These are the activations of a small neural network, seen along a few directions. Each row is one input.
Each table varies a few parts of the input and shows all the possible inputs, shuffled.
Descriptions start from the smaller parts, as in this example, which fits no table here: one of 6 places along a line, together with either a single point or one of 9 places along a line or (one of 3 separate values, together with one of 8 places around a ring).
Shared parts are said once, and a part with two or three values counts as separate values.
In the rows, 128 means zero.

Rows:
R1: [ 25 101 129 107 103 102  67 106 186  81 142  72 122 180  50]
R2: [111  83 107 168 103 191  79 139 117 146  81  18  64 144  52]
R3: [197 135 165 126 147  95 177 133  79  95 133 179 160 100 183]
R4: [193 149 138 106 120  80 163 149  97 117 132 174 184 105 203]
R5: [ 56  93 132  96  82 114 101 106 187 101 178  65 109 180  32]
R6: [ 85  80 104 181 128 166  61 130 145 122  52  18  89 133  53]
R7: [110  92 116 105  71 179 123 117 139 154 201  62  88 198  37]
R8: [169 165  69 114 157 119 194 125 129 144 100 185 124  89 237]
R9: [181 150 168 152 151  85 149 135  99 115 141 200 144 116 149]
R10: [195 133 189 153 126 135 192 117  86  75 133 178 139  95 180]
R11: [ 12  84 111 136 122 119  49 123 189  99 135  80 142 182  80]
R12: [126  95 114 133 102 214 108 134 121 167 176  51  81 198  59]
R13: [162 134 205 130 142 160 160 110  95  98 141 177 142  78 144]
R14: [ 20  81 104 168 137 132  37 127 176 102  98  57 134 164  89]
R15: [ 92  95 131  94  70 144 115 111 164 122 177  53  87 177  23]
R16: [180 146 189 179 126 126 166 112  99  94 139 204 127 115 142]
R17: [183 161 145 133 128  68 135 141 116 143 141 192 163 126 173]
R18: [163 148 158  84 139 105 131 138 109 148 139 170 185  89 173]
R19: [164 175 102 101 145  82 189 148 117 153 113 169 154  92 231]
R20: [134  92 112 150 108 212  97 131 114 158 125  23  71 163  43]
R21: [132 169  76  90 167 145 161 121 136 163 106 191 134  71 194]
R22: [166 134 186 104 167 121 145 122  92 125 140 174 160  85 154]
R23: [ 42  78 111 174 122 149  45 138 157 113  58  46 104 156  80]
R24: [129 180 110  78 159 106 157 143 117 170 121 176 164  74 187]
R25: [152 182  62 139 157 109 167 126 141 158 106 215 114 107 193]
R26: [148 192  95 126 148  71 163 146 122 166 122 199 143 110 186]
Describe the family of inputs behind these rows.
> either one of 11 places around a ring or (one of 3 separate values, together with one of 5 places along a line)
Start at R5 and move only the place on the ring of 11, one step at a time. The first step leads to R1. Which rows follow, in order?
> R11, R14, R23, R6, R2, R20, R12, R7, R15

Rows:
R27: [178 154 128  72 144 174 169 125 112 164 136 164 129  89 168]
R28: [196 167 130  74 141 140 153 148  97 180 133 138 138  98 169]
R29: [ 70 103  80 187 145 148  52 117 159 147  54  74  86 145  87]
R30: [174 135 189 153 136  97 158 123 130  79 153 183 107 120 142]
R31: [103 173 114 152 146  81 147 129 175 113 109 182 126 122 181]
R32: [195 138 175 115 143 135 142 132  76 122 118 153 185  76 152]
R33: [126 152  91 135 146  65 117 153 120 148 103 147 176 111 203]
R34: [ 78  81 197  99  98 131  78 117 144 101 185  86 145 174  55]
R35: [179 130 180 111 154 159 160 109  93 110 125 172 166  62 151]
R36: [188 156 116 111 115  99 164 148  85 181 140 145 140 133 161]
R37: [110 152 107 101 179 137 136 125 140 138  97 167 166  72 209]
R38: [100  99  91 100  91 161 126 127 146 132 166  58 110 162  58]
R39: [159 133 178 142 140 137 166  91 105  91 149 192 130  81 147]
R40: [ 42  97  82 109 108 114  80 107 175 118  97  69 137 148  94]
R41: [ 58 106  80 143 103 131  77 117 163 124  57  70  95 138  97]
R42: [190 145 101 132 113  99 166 136 123 139 160 169 123 167 155]
R43: [116  79 161 206 138 190  82 129  99 110 109  62  87 166  62]
R44: [115  95  85 134  88 181 121 143 131 138 127  57  69 153  66]
R45: [ 80 101 119  78  90 148  97 136 160 148 202  95 123 176  41]
R46: [ 91 167 114 134 159 115 144 111 154 124 114 181 130  85 198]
R47: [191 130 176 144 121  86 146 145  71 126 127 152 169 109 149]
R48: [ 16 113 108  91 122  96  57 119 177 131 134 108 151 160  64]
R49: [128 159 106 152 142  48 130 150 165 125 108 157 141 133 187]
R50: [191 126 172 160 113  83 141 141 113  88 144 173 138 136 145]
R51: [128 148  97 101 167 112 115 153 126 150  90 149 182  83 213]
R52: [ 89  90 160 127 105 150 113 117 113  77 150  60 138 161  59]
R53: [151 166 129 112 134 149 196  99 117 152 155 181 102 111 156]
R54: [123 101  91 181 122 198 105 138 130 164 126  60  64 162  56]
R55: [167 158 127 126 135 109 195 121 140 139 162 176  90 151 149]
R56: [106  85 155 160 103 170 107 132 100  83 111  59  98 155  66]
Describe the family of inputs behind these rows.
> one of 3 separate values, together with either one of 4 places along a line or one of 6 places around a ring
The inputs of R32 and R51 match in every part but the choice among 3 separate values. If R39 is changed in the same way as R32 into R51, which row does it become?
> R46
Start at R48 and move only the place on the line of 4, one step at a time. The first step leads to R40. Which rows follow, in order?
> R41, R29
Start at R42 and move only the place on the ring of 6, one step at a time. The first step leads to R36. Which rows follow, in order?
> R28, R27, R53, R55

Rows:
R57: [ 67  87 115 141 139 169  65 135 110 144 137   8 123 136  64]
R58: [ 56 103 116  94 137 216  60 114 146 148 106  46 118 150  40]
R59: [153 149 150  38 164 100 145 146 112 124 180 172 235  93 201]
R60: [ 94 103 102 127  66  89 120 103 153  63 155 108  96 169  56]
R61: [151 112 187 159  99  86 152 123 112  92 159 144 103 204 102]
R62: [ 35 109 122  96  89 142  82  98 181 123 203 100 118 198  63]
R63: [177 106 168 184 121 198 149  97  79 105 118  95 111  83 107]
R64: [ 69 136  18 128 138 100 118 121 147 202  78  86  86 135 133]
R65: [177 111 162  51  72 122 183 103 101 128 222 156 155 157  92]
R66: [ 60 120 114 125 102  82 106 124 162 120 188  73 125 189  35]
R67: [173 191  76 108 137 162 210 145 104 183 113 179  97  69 146]
R68: [138  87 135 173 136 181  67 146 118 133 104  78 118 125  55]
R69: [172 134 182 172 105 121 170  94 134  76 214 144 116 149 118]
R70: [119  71 122 122 140 165  74 125 121  96  99  37  83 137  83]
R71: [124  86 150 160  98  92  96 119 165 115 177 141 105 185  73]
R72: [119 129  33 121 127 112 126 137 172 149  58  97  67 135 167]
R73: [198 164  60  75 150 171 186 147  99 194 166 141 149 112 187]
R74: [198 179  82 152 118 145 155 134  85 185 120 166 106 101 191]
R75: [164 173  81 173 125 125 178 168 117 164  44 142  99 143 168]
R76: [196 111 163  61 109 210 161 148  82 150 140  82 176 106  84]
R77: [140 163  52 184 169 155 155 150 137 138  79 153  89 136 155]
R78: [139 153 180 144 149  80 157 121 158  88 106 176 182  76 216]
R79: [193 162  93 165 149 138 199 120 152 165  74 150  85 104 190]
R80: [113 108 161 186 104 129 135 117 137  61 194 144 111 186 104]
R81: [149  94 166 187 101 177 125 134  47 112  89  88 112 128 102]
R82: [ 85 120 148 145 160  71 124 114 149  80  68 197 158 113 181]
R83: [189 134 195 125  66  98 147 100  99 117 192 171 114 159 106]
R84: [ 54 151  22 104 149 171  89 119 176 195 112 101  97 148 149]
R85: [ 27 133 106 109 170  49  67 141 164 128 131 102 190 114 156]
R86: [174 122 189 112 141 218 148 148  67 135 174 103 122  74  99]
R87: [ 18 131 116  56 175  88  61 111 201 140  98 140 169 135 146]
R88: [ 68 109 103  94 145  41  89 112 167  80  73 144 147 104 167]
R89: [120 162 174  81 145  96 163 137 111 114 148 206 180  48 189]
R90: [143 128  48 167 157 123 107 146 159 191  85 143  84 134 153]
R91: [116 144 168 148 162  60 121 151 114  93 100 172 180 124 205]
R92: [197 119 181 149  98 192 113 125  45 137 138 106 127  96 112]
R93: [161 157 198  93  73 132 197 140 132 109 205 163 127 128  79]
R94: [166 160 202  94 138  60 128 144 136 127 101 191 183 100 212]
R95: [129  77 156 181 128 192 119 112  92  96  76 100  92 130  88]
R96: [ 97 133 125 139 169  61  73 150 175 116  96 174 185 107 146]
Describe the family of inputs behind these rows.
> one of 4 separate values, together with one of 10 places along a line
The inputs of R66 and R71 match in every part but the place on the line of 10. If R85 is changed in the same way as R66 into R71, which row does it become?
> R96
Change only the place on the line of 10 in R70. List by row number the other rows that result.
> R57, R58, R63, R68, R76, R81, R86, R92, R95

Rows:
R97: [157 118 113 115  96 169 122 142 116 152 157  70 109 151  87]
R98: [170 154 113 132 153  89 192 130 146 126 112 175 134  95 230]
R99: [120 105  73 111 111 157 116 155 136 178 112  79 108 149 112]
R100: [ 95 124 166 137 102 147 115 122 151  93 157 129 135 139 101]
R101: [ 87 141 123 150 104 101  93 130 149 101  92 116 129 124 119]
R102: [178 161 151  74 126  97 203 115 121 115 151 192 136 103 172]
R103: [134 118 143 159 111 148 130 107 105 116 121  83  99 141  77]
R104: [137 116 132 136 123 121 117 124 148 141 167 120 104 171  76]
R105: [156  99 135 135  99 171 120 124 104 124 112  60 104 123  76]
R106: [117 111 140 104 114  98 107 135 121 116 177 103 162 161 102]
R107: [204 155 170 147 151 129 149 149  65 136 139 199 149  97 193]
R108: [180 154 130 160 173 116 146 156  99 162  94 192 165  81 211]
R109: [133 126 114 139 104 143 135 123 112 146 165  99 108 169  85]
R110: [166 167 139 116 167 113 146 131 119 184  96 195 174  72 186]
R111: [119 120 159 152  84 110 114 121 128  89 128 120 136 130  85]
R112: [166 159 156  72 130 108 179 119  94 146 156 200 152  79 154]
R113: [100  97  85 118 122 194 108 128 134 146 106  81 108 123 114]
R114: [186 150 109 164 170 109 172 153 111 124  98 186 153  99 224]
R115: [ 87 111 129 121 139  90  83 126 134 100  95  87 151 124 125]
R116: [ 66 130 115 136 110 136  96 114 167 107 121 130 140 135 130]
R117: [206 148 156 154 146 119 174 149  79 107 145 191 133 109 211]
R118: [105 105 141 144 124 183 136 111 120 123 151 104 103 147  87]
R119: [130 101 156 155 129 122 115 119 132 110 126 117  94 139  66]
R120: [ 97 119 110 156 131 137 121 124 124 139  75  87  95 139 106]
R121: [104 126 112 155 144 110  90 119 147 119  92 111  89 131  99]
R122: [196 171 178 102 149 131 153 126  88 152 128 206 167  98 162]
R123: [148 183 106  84 156  89 192 134 147 124 124 186 140  84 193]
R124: [115  96 167 123 121 100 104 126 111  85 133  95 153 130  93]
R125: [133 101 131 122 110 207 118 123 119 125 148  74 106 127  89]
R126: [ 79 121  95 144 135 173 116 107 137 136 114 100 104 142 117]
R127: [199 145 157 121 129 101 202 118 118 105 144 184 128 118 207]
R128: [ 88 123 103 101 131  89  88 136 146 130 137  99 160 157 135]
R129: [ 86 138 102 128  97 100 104 143 167 139 126 130 139 160 128]
R130: [104 126  82 134 133 107  98 128 157 152 134 127 101 161 105]
R131: [115 105 141 144 135 156 110  99 144 108 161 126 103 143  76]
R132: [123 114  96 132 117 161 105 138 119 140  74  61  97 117 105]
R133: [101 133  73 138 117 133 121 131 130 164 125 102 105 164 113]
R134: [ 57 100 129 104 151 125  90 132 150 108 124 109 154 134 136]
R135: [ 90  91 168 108 134 135 107 124 131  92 161 107 156 139 105]
R136: [142 178 125  83 160  96 168 135 131 167 119 190 156  63 179]
R137: [ 79 108 113 138 156 147  98 114 171 130 117 128  97 143 109]
R138: [120 130 142 131  82 110 121 135 148 123 165 126 141 165  96]
The inputs of R125 and R113 match in every part but one. If R104 is changed in the same way as R125 into R113, which row does it become?
> R130
The inputs of R99 and R97 match in every part but one. If R128 is changed in the same way as R99 into R97, which row does it become?
> R106
Describe the family of inputs behind these rows.
> one of 2 separate values, together with either one of 6 places around a ring or (one of 3 separate values, together with one of 5 places along a line)
Change only the choice among 3 separate values in R126. List by row number the other rows that result.
> R120, R133
Change only the choice among 3 separate values in R137. List by row number the other rows that result.
> R121, R130

Rows:
R139: [ 51  98 117 117 105  99 101 119 183  87 151  80 160 160  74]
R140: [ 59  93 145  93  72 114 113 112 150  83 173  81 115 177  73]
R141: [213 153 125 129 128 106 165 163  96 133 119 157 154 117 216]
R142: [ 60 111 109 168 134  94  41 126 148 153  93  92 142 140 100]
R143: [120 104 143 134  89 163  93 135 100 129 186  85 104 185  37]
R144: [163 180  85 115 157  88 186 126 153 163 146 212 114 137 197]
R145: [138 177 113  66 172 120 169 119 148 172 155 209 144 109 190]
R146: [ 42 104 109 134 114  92  79 110 166 111 116  87 151 157  96]
R147: [181 136 146  84 145 133 159 161  93 146 126 159 187  86 203]
R148: [196 138 160 154 160  86 173 135  85  96 103 164 127 108 173]
R149: [ 97 102  95 153 113 199 129 114 129 149  91  59  75 139 101]
R150: [140  99 137 154 102 190  95 128 106 159 142  81  99 176  44]
R151: [185 179 101 118 120  82 185 147 123 155 117 183 129 104 179]
R152: [ 73 112  70 154 134 175 114 123 151 125  93  55  95 122 114]
R153: [145  78 103 133 113 206 118 121 132 136 124  68  61 141  62]
R154: [169 132 180 109 173 118 153 127  80 105 117 167 161  74 165]
R155: [148 147 205 137 149 134 135 107 117  87 129 210 157  78 162]
R156: [160 178 130  69 135 114 167 139 120 164 126 180 157  76 173]
R157: [171 148 177 186 137 103 156 120 119  77 120 211 129 109 172]
R158: [ 63 124  83 168 143 138  62 141 139 149  74  73 113 125 115]
R159: [115  94 154 112  95 131  94 117 151 108 184  74 113 170  41]
Describe the family of inputs behind these rows.
> either (one of 2 separate values, together with one of 5 places along a line) or one of 11 places around a ring
